These are the activations of a small neural network, seen along a few directions. Each row is one input.
In each table, some parts of the input vary, and every possible input appears once, in random order.
A made-up example of a description, with smaller parts first: one of 4 places along a line, together with either a single point or one of 9 places along a line or (one of 3 separate values, together with one of 5 places around a ring).
Shared parts are said once, and a part with two or three values counts as separate values.

A family of inputs:
R1: -5.909  1.778  -0.645  -1.812  -4.609  1.456  0.752  -2.068  1.117  0.068  4.208  -2.218  5.052  3.329  -3.569  -1.846  1.297  1.048  5.987
R2: 1.083  -1.958  -3.401  0.026  1.994  3.166  0.306  -2.098  -0.965  0.578  -1.294  2.657  -3.383  -2.537  2.568  -1.970  -3.317  1.653  2.445
R3: 1.741  0.368  0.804  1.555  0.880  0.510  2.721  1.528  0.037  -0.427  -0.448  -0.315  -0.937  -4.676  0.947  -1.701  -0.386  2.841  -3.136
R4: 3.015  0.038  -2.678  2.960  2.706  2.592  -0.508  2.399  1.405  -0.996  -3.810  2.881  -2.290  -0.414  1.492  -1.229  -2.758  -1.909  -0.804
R5: -2.604  1.501  -1.207  0.397  2.174  -2.151  0.576  3.726  -0.121  -2.571  -0.261  -1.207  2.665  3.781  -1.661  3.720  1.010  -7.871  -3.467
R6: -2.298  4.821  4.072  -1.108  -5.552  1.232  2.631  -1.333  0.881  1.270  3.893  -1.808  2.396  -0.964  -2.055  -2.747  3.248  6.652  2.362
R7: -2.718  -0.039  -1.216  -0.904  -6.105  3.525  -0.850  -2.484  2.080  1.433  -0.569  2.248  0.567  4.527  -3.530  -2.524  -1.977  1.986  7.276
R8: 5.184  0.662  -1.889  2.643  4.506  0.928  -0.399  3.811  1.797  -1.043  -3.936  2.717  -3.229  1.161  1.014  -0.897  -2.473  -4.428  -2.485
R9: -1.748  -0.654  -2.860  0.635  -0.826  1.643  -1.044  2.428  1.182  -0.598  -4.763  3.431  -0.664  3.579  -0.369  2.598  -2.500  -4.225  -0.132
R10: 3.338  1.614  1.765  2.586  2.664  -0.376  2.262  4.716  1.098  -3.271  -3.023  0.176  -0.780  -2.366  1.287  -1.208  1.198  -0.624  -5.772
R11: 0.593  -4.836  -0.060  -0.294  -2.052  -2.161  -7.710  -3.175  -0.024  1.858  -1.502  0.387  0.779  3.646  0.233  0.903  -0.393  -0.259  5.340
R12: -6.033  0.644  -2.445  -0.627  -0.143  -0.227  0.817  0.545  -0.424  -1.087  0.923  -1.672  3.539  1.261  -1.335  3.035  -0.002  -3.649  -0.126
R13: 2.760  0.207  3.410  -0.932  -1.384  1.500  2.596  -2.314  -0.873  0.837  4.033  -1.018  -1.215  -1.517  -1.493  -6.084  1.663  6.834  2.592
R14: -0.327  3.182  2.060  -0.507  -0.782  -1.228  3.035  0.896  -0.427  1.111  1.823  -1.606  -0.011  -3.014  -0.618  2.535  1.506  1.323  -4.810
R15: 2.199  -0.507  -3.205  2.324  1.804  2.916  -0.179  0.532  0.964  0.412  -2.710  2.671  -2.346  -1.468  1.371  -1.598  -3.570  -0.263  0.501
R16: 0.439  -1.330  -1.987  -0.774  1.827  0.293  -1.082  3.292  -0.115  -2.001  -4.263  3.655  -2.293  4.953  0.103  3.244  -1.173  -6.428  -1.684
R17: -0.609  1.280  5.427  1.364  -3.318  -3.762  -3.719  -1.680  1.400  1.443  1.709  -3.909  3.851  -2.133  2.220  0.233  4.319  4.720  0.503
R18: 3.960  -0.348  1.738  0.046  3.571  -0.756  2.809  2.121  -1.245  -1.769  -0.354  0.004  -2.479  -3.233  1.400  -1.087  1.128  0.426  -4.690
R19: 0.420  2.631  2.738  -1.329  0.864  -1.537  2.803  1.767  -1.556  -1.721  1.066  -1.018  -0.519  -1.973  0.684  2.979  3.256  -0.037  -6.043
R20: 3.219  -0.897  -0.247  0.059  -0.870  4.008  -0.498  -3.449  -0.110  1.117  2.008  1.877  -2.713  1.095  -1.603  -5.832  -1.641  3.609  5.952
R21: 1.302  4.375  3.032  0.591  0.855  -2.064  2.586  3.941  0.515  -1.814  -0.770  -1.203  0.088  -0.657  -0.111  2.840  2.899  -2.162  -7.493
R22: -1.954  -3.021  -3.586  -2.819  -0.803  1.431  0.021  -2.423  -1.200  2.199  -1.209  2.977  -2.364  1.773  -0.524  2.409  -3.431  -1.574  2.475
R23: 5.132  -3.957  0.602  2.197  1.992  -1.383  -7.025  -3.382  0.232  1.368  -0.573  0.104  -1.072  -0.093  2.155  -3.056  -0.776  2.211  4.614
R24: 2.274  -1.196  0.754  -1.294  1.930  -0.391  3.548  -1.289  -2.149  1.205  1.953  -0.668  -2.868  -5.138  1.420  -1.863  -0.480  3.843  -1.823
R25: -3.150  2.221  1.644  -2.570  -1.469  -0.437  3.200  -1.272  -1.940  -0.079  2.495  -1.382  -0.102  -4.418  1.507  1.886  1.998  4.466  -2.362
R26: -0.873  -1.443  -3.156  -0.604  -0.806  1.104  -0.383  0.253  0.609  2.094  -2.662  2.984  -1.415  2.827  -1.468  2.583  -3.709  -3.483  0.645
R27: 4.592  -3.185  4.614  1.341  1.307  -3.750  -3.710  -2.647  -0.332  0.887  1.662  -2.885  0.322  -2.797  2.452  -3.147  2.574  5.274  0.979
R28: -5.410  -1.226  -2.833  -3.418  0.679  -0.869  1.435  -2.341  -2.369  0.339  3.627  -1.773  1.936  0.504  -1.221  3.141  -0.078  -2.610  0.870
R29: -4.204  -1.500  0.504  0.457  -2.440  -3.772  -5.740  -2.063  1.024  0.333  1.820  -4.666  6.682  2.357  0.762  1.035  2.179  -1.119  4.531
R30: -3.414  0.777  -1.750  -0.190  1.404  -1.441  0.749  2.064  -0.492  -1.173  0.929  -1.420  2.802  2.602  -2.058  3.646  0.391  -6.246  -2.244
What is each input in this table made of?
> one of 5 places around a ring, together with either one of 2 separate values or one of 4 places along a line
The inputs of R26 and R3 match in every part but the place on the ring of 5. If R9 is changed in the same way as R26 into R3, which row does it become?
> R18
Which other rows does R15 become when the place on the line of 4 takes its other values? List them by row number.
> R2, R4, R8
List by row number the other rows that have the place on the ring of 5 in common with R30.
> R1, R5, R12, R28, R29
A walk changes only the place on the ring of 5. It starts at R27 and steps to R17. List the rest of the walk in order.
> R29, R11, R23

A family of inputs:
R31: -2.655  -1.311  -1.340  0.320  -1.882  -1.513  -3.215  -1.650  1.040  1.972  -0.216  -1.069  2.505  2.084  -0.737  1.275  -1.285  -1.330  2.919
R32: 1.442  -1.445  -0.126  -0.401  -0.618  1.564  -0.165  -3.146  -0.533  1.586  2.312  0.064  -1.005  -0.999  -0.602  -3.659  -0.892  3.732  3.977
R33: -1.606  0.152  -0.359  -0.444  -0.196  -0.272  -0.979  1.326  0.245  -1.689  -0.236  0.059  1.676  3.822  -1.104  1.352  1.120  -3.571  0.601
R34: 2.978  0.687  4.429  -0.014  -1.731  -0.880  0.556  -2.326  -0.195  1.651  2.908  -1.898  -0.534  -3.639  0.361  -3.581  2.147  7.142  0.400
R35: 1.406  0.249  -2.314  0.415  1.531  2.175  1.781  1.721  0.305  -0.099  -3.109  3.162  -3.216  -0.090  0.340  0.323  -2.871  -1.758  -1.673
R36: 3.013  0.345  -0.559  1.336  5.104  -0.419  2.364  3.902  -0.791  -2.526  -3.057  1.130  -2.788  -2.961  2.631  1.313  -0.401  -2.732  -6.551
R37: 2.640  -0.862  -0.327  1.030  1.394  1.412  -1.375  1.351  0.539  -1.690  -2.122  2.125  -1.482  2.039  0.416  -1.427  -0.262  -1.488  0.824
R38: -3.077  -0.443  -0.005  -1.928  -2.582  0.436  -0.128  -2.986  -0.788  0.969  3.806  -1.559  2.247  0.787  -1.619  -0.659  1.019  1.943  4.032
R39: -1.307  1.962  4.595  -1.433  -3.594  -1.859  0.527  -2.236  -0.481  1.042  4.453  -3.425  2.501  -1.949  -0.612  -0.550  4.085  5.438  0.364
R40: -2.747  1.127  -2.297  -0.860  -0.042  0.586  2.022  1.646  0.011  -0.269  -1.318  1.117  -0.095  1.639  -1.286  2.998  -1.491  -3.725  -1.893
R41: 1.414  -2.194  -1.204  1.690  -0.620  0.309  -3.763  -1.604  1.437  2.114  -1.879  1.039  -0.415  0.481  0.789  -1.288  -2.436  0.780  3.407
R42: -1.501  1.734  -0.491  0.290  3.235  -1.539  2.374  4.002  -0.790  -3.061  -1.543  -0.745  0.605  -1.214  1.423  3.902  1.267  -4.431  -6.406
The inputs of R33 and R37 match in every part but one. If R39 is changed in the same way as R33 into R37, which row does it become?
> R34
What is each input in this table made of?
> one of 2 separate values, together with one of 6 places along a line
Which other rows does R40 become when the choice among 2 separate values takes its other values? List them by row number.
> R35
Which other rows does R31 become when the choice among 2 separate values takes its other values? List them by row number.
> R41

A family of inputs:
R43: -4.450  -5.317  -4.383  -2.400  -6.792  4.186  -3.720  -6.132  0.099  4.656  0.592  3.442  -0.066  3.823  -4.457  1.381  -4.629  1.514  9.434
R44: -2.058  -0.009  3.561  -0.691  -5.358  -3.826  -5.083  -1.403  2.314  2.418  0.495  -2.615  4.933  0.991  2.282  1.877  3.487  2.526  2.943
R45: -3.478  4.098  -0.700  -0.268  3.035  -1.226  6.787  4.661  -0.581  -3.043  1.224  -2.575  2.062  -0.775  -1.556  2.310  1.107  -4.827  -7.005
R46: 3.554  -1.640  2.721  0.527  -1.229  -3.292  -5.809  -2.526  1.697  2.365  1.430  -2.031  2.030  2.949  1.207  -3.755  1.581  1.724  5.616
R47: -3.612  -1.162  -1.550  2.559  3.314  -1.795  -0.530  4.257  0.409  -4.614  -2.166  -2.199  4.162  0.963  0.369  2.019  0.889  -5.961  -2.988
R48: 4.932  1.143  2.292  0.190  0.003  -0.463  -0.596  -2.715  1.015  3.386  1.086  -0.623  -1.769  -4.356  5.052  -6.128  0.107  7.460  3.489
R49: -3.621  4.682  4.640  -2.756  -5.563  -2.478  1.691  -1.300  0.334  2.027  3.278  -3.024  2.940  -1.161  0.201  1.554  4.141  4.888  -0.587
R50: 2.728  -2.415  -0.953  3.622  3.930  -0.888  -5.235  2.170  0.234  -3.583  -4.622  1.360  -0.856  2.832  0.572  1.393  -0.475  -5.361  -1.700
R51: -4.229  -4.070  -9.002  -2.987  1.804  3.176  0.766  -0.536  -1.677  0.342  -2.790  4.702  -2.398  6.184  -2.252  1.999  -6.683  -8.225  4.375
R52: 4.578  -2.730  -1.653  4.525  6.213  2.183  3.392  3.423  -0.392  -2.320  -3.562  1.550  -4.033  -5.965  0.681  -2.973  -3.630  0.288  -5.560
R53: 3.576  5.074  0.156  -1.077  4.332  2.219  5.341  2.691  -2.131  -2.548  1.003  2.050  -4.682  -1.529  0.285  1.674  1.298  -2.263  -6.613
R54: 2.081  2.347  4.871  -1.244  -3.688  2.204  2.995  -2.590  -1.320  0.914  4.032  -0.037  -2.322  -3.958  -2.385  -1.352  2.807  8.238  -1.404
The inputs of R47 and R44 match in every part but one. If R52 is changed in the same way as R47 into R44, which row does it become?
> R48
What is each input in this table made of?
> one of 2 separate values, together with either a single point or one of 5 places around a ring
